These are the activations of a small neural network, seen along a few directions. Each row is one input.
Each table varies a few parts of the input and shows all the possible inputs, shuffled.
Descriptions start from the smaller parts, as in this example, which fits no table here: one of 2 separate values, together with either a single point or one of 11 places around a ring or (one of 4 places along a line, together with one of 5 places around a ring).
Shared parts are said once, and a part with two or three values counts as separate values.
In the rows, 128 means zero.

Other details of the inputs vary at random and push rows far along two fixed directions, the same in every table; ignore that.

Table:
r1: [106 142 142 119  94 198 150 182  66  94 148 125]
r2: [173 150 161 125 147 126 112 163 176  53  93 175]
r3: [135 128 179 100 140 178 136 159 100 179 160 137]
r4: [126 148 170  96 136 145 116 167 118 115 107 134]
r5: [ 37 142 124  71 107  39 125  70  97 208  99  84]
r6: [ 82 151 102 111 106 136 147 145  71 143 135  97]
r7: [130 115 139 141 109 200 152 150  90 155 169 110]
r8: [ 98 100 124 136 106 154 144 123  92 172 166 100]
r9: [ 45 131  85 106  91  76 132 102  80 168 128  75]
r10: [ 98 126  76 156 102  35 116  63 181  93  79 105]
r11: [ 74 141 130  89 120  52 115  89 130 164  91 107]
r12: [130 103 124 137 155  31  96  65 211 160 100 129]
r13: [140 125 190 102 148 195 124 177 102 172 156 133]
r14: [135 124 128 144 119 198 155 156  86 165 165 115]
r15: [152 131  95 131 151 100  98  77 146  73  90 144]
r16: [204 106 118 158 174 145 105  94 156  93 132 161]
r17: [124 155 116 138 106 162 145 159 104  96 119 128]
r18: [191 121 152 143 158 118 124 130 196 101 129 182]
r19: [188 115  97 179 150 128 136 137 181  88 142 153]
r20: [194 107 108 179 141 144 132 152 177  69 154 164]
Description of these inputs: one of 2 separate values, together with either a single point or one of 4 places along a line or one of 5 places around a ring.
The inputs of r18 and r5 match in every part but the choice among 2 separate values. If r14 is changed in the same way as r18 into r5, which row does it become? -> r17

Table:
r21: [142 105  90 160 124  69 128  80 186 109 129 135]
r22: [183 129 160 155 140 192 118 181 160  69 129 161]
r23: [ 68 112 141  93 118  87 127 114 101 197 141 101]
r24: [ 91 122 122  96 134 128 108 104  82 180 134  98]
r25: [110 135 106 145 107  75 117 102 171  83  78 121]
r26: [141 143 139 129 122 219 166 179  69 148 172 135]
r27: [201 120 159 142 155 189 117 169 140  42 139 187]
r28: [168 126 105 142 159  94 104  97 168  99  98 140]
r29: [119 134  71 160 108  60 124 104 167  73  99 128]
r30: [149 116  78 166 144  69 122  95 184 116 114 120]
r31: [137 102 136 154 128  99 111 108 178 104 109 134]
r32: [ 92 126 135 117 119 130 128 115 101 192 121  80]
r33: [149 110  89 165 140  92 114 114 183 100 127 135]
r34: [142 147 179  98 137 222 138 221  80 135 168 147]
r35: [ 89 131 137 121 111 132 137 103 100 195 122  96]
r36: [ 82 101 114 124 112 121 139 116  88 178 160  96]
r37: [109 166 155  89 105 190 154 207  67 105 137 136]
r38: [ 88 128 145  91 113 105 139 112 105 190 147 110]
r39: [185 137 126 144 155 142 122 121 154  83 112 173]
r40: [209 131 156 137 147 192 127 157 143  47 142 189]
r41: [130 130 179 114 107 215 148 166  83 143 158 125]
r42: [ 80 141 130  98 123  94 141 105 101 212 128 105]
r43: [ 83 136 127  94 131  92 131 117 102 209 127  88]
r44: [122 142  92 135 131  66 109  86 157  63  82 132]
What do these inputs look like to the network? -> one of 4 separate values, together with either a single point or one of 5 places around a ring
The inputs of r43 and r30 match in every part but the choice among 4 separate values. If r34 is changed in the same way as r43 into r30, which row does it become? -> r33
List by row number the other rows that have the choice among 4 separate values in common with r22. -> r25, r31, r32, r35, r41

Table:
r45: [ 91 126 149 100 119 122 135 126  97 191 138  98]
r46: [ 89 116 154 103 116 133 123 118 101 189 134  97]
r47: [140 124 123 139 138  62 119 105 189 121 106 137]
r48: [133 122 144 136 106 191 141 157  99 124 152 127]
r49: [ 90 122 154 104 121 134 131 125  99 184 137 108]
r50: [131 128 115 136 137  54 118 106 187 126 107 138]
r51: [199 128 156 130 159 231 137 183 100  97 174 169]
r52: [ 87 138 127  96 118 131 133 118  72 162 124  97]
r53: [115 105  80 140 150  48 102  41 165 181 109 107]
r54: [168 146 169 122 129 233 129 186  88  68 140 159]
r55: [175 128 111 170 134 124 133 148 188  56 122 168]
r56: [ 85 142 119  95 118 124 130 120  82 159 124 104]
r57: [164 129  99 164 134 103 128 142 188  70 121 157]
r58: [123 154 131 102 126 156 140 157  89 123 133 127]
r59: [180 137 129 151 141 127 115 127 171  44 101 167]
r60: [125 114  93 162 126  67 122  95 178 109 111 123]
r61: [ 82 117 123 125 104 137 138 122  83 175 145  93]
What do these inputs look like to the network? -> either one of 2 separate values or (one of 3 separate values, together with one of 5 places along a line)
What sort of input is r45? -> one of 3 separate values, together with one of 5 places along a line

Table:
r62: [140 150 150 114 121 210 144 185  71 108 147 137]
r63: [102 123  95 136 126  32 108  70 174 121  89 116]
r64: [220 119 158 169 160 178 119 160 186  55 129 189]
r65: [221 117 152 162 158 174 122 157 183  50 141 188]
r66: [129 110 100 143 146  38 114  66 189 159 110 125]
r67: [109 134 133 119 112 170 146 154  81 147 147 111]
r68: [191 122 137 157 157 129 117 137 194  94 119 161]
r69: [ 66 105 115 101 126  87 125  79  90 230 149  82]
r70: [105 144 146  98 116 162 137 154  75 138 134 118]
r71: [ 74 133 130  99 106 123 134 123  82 173 132  96]
r72: [140 128  97 150 130  80 117 100 176  90 100 137]
r73: [108 139 133 116 113 170 143 153  79 145 145 113]
r74: [103 137 145 108 110 165 141 158  85 145 144 117]
r75: [105 133 145 112 109 164 144 160  86 147 147 115]
r76: [107 126  83 137 130  39 110  64 168 118  86 114]
What do these inputs look like to the network? -> either one of 5 places around a ring or (one of 2 separate values, together with one of 5 places along a line)
Which other rows does r72 become when the choice among 2 separate values takes its other values? List them by row number. -> r71
List by row number the other inputs of the same sort as r64. -> r65, r66, r68, r69

Table:
r77: [175 136 101 157 133 128 128 122 160  45 114 165]
r78: [ 74 141 113  98 102 152 148 112  42 182 139  85]
r79: [ 84 137 113 111 127  27 113  62 158 174  79 104]
r80: [ 80 100 104 131 117  48 100  63 152 157 101  88]
r81: [148 160 143 120 119 236 156 183  57 108 148 135]
r82: [105 128  70 138 129  67 115  80 139 127 102 103]
r83: [168 117 146 154 128 139 117 128 174  62 113 159]
r84: [180 142  98 163 146 135 122 142 161  52 107 153]
r85: [177 146 138 136 154 112 113 155 184  64  99 170]
r86: [ 71 128 108 103 123  10 110  50 157 174  86 104]
r87: [ 99 157 161  83 129 171 136 173  67 174 133 111]
r88: [ 88 146 168  70 115 156 141 152  61 170 145 123]
r89: [111 140 125 114 132  59 115  89 164 137  89 130]
r90: [154 123 135 152 136 142 112 137 163  87 108 136]
r91: [172 121 139 158 138 147 110 147 175  61 111 152]
r92: [ 99 118 159 105 111 188 129 160  66 146 158 108]
r93: [193 131 176 128 146 243 148 191  96 110 176 172]
r94: [ 93  95  84 129 143  27 104  41 158 200 121  91]
r95: [ 96 118 132 102 134 153 132 124  68 221 160  90]
r96: [195 109 133 155 156 126 122 116 182  86 140 177]
r97: [ 68 131 104  95 109 143 137 123  40 173 154  87]
r98: [ 83 108 114 132 110  58 109  54 152 162  95  91]
r99: [109 133 167 112 107 200 138 150  72 157 138 107]
r100: [167 117 118 152 160 118 117 118 168 130 124 138]
r101: [166 136  93 187 112 124 154 170 185  47 135 159]
r102: [ 85 150 158 100  96 154 168 201  91 172 159 112]
r103: [ 76 121 153 128  79 174 163 179  87 173 165  93]
r104: [143 130  83 148 134 100 117 112 146  79 114 136]
r105: [ 92 148 159  75 125 157 133 167  63 171 143 114]
r106: [171 148 147 125 122 238 154 195  70  62 163 167]
r107: [187 113 121 187 134 128 149 168 209  92 153 169]
r108: [ 71  98 111 126 107  44 107  44 148 160 104  93]
r109: [202 124 136 163 159 144 125 128 182  93 122 169]
r110: [ 68 139 148  68 120 125 129 143  63 188 141 102]
r111: [190 106 122 155 165 123 114 129 181  88 143 168]
r112: [169 115 126 149 150 115 123 102 170 127 126 148]
What do these inputs look like to the network? -> one of 4 separate values, together with either a single point or (one of 2 separate values, together with one of 4 places along a line)
The inputs of r97 and r92 match in every part but the choice among 4 separate values. If r81 is changed in the same way as r97 into r92, which row does it become? -> r99
Which other rows does r85 become when the choice among 4 separate values takes its other values? List them by row number. -> r82, r91, r95
A walk changes only the place on the line of 4. It starts at r96 and steps to r93. List the rest of the walk in order. -> r112, r109
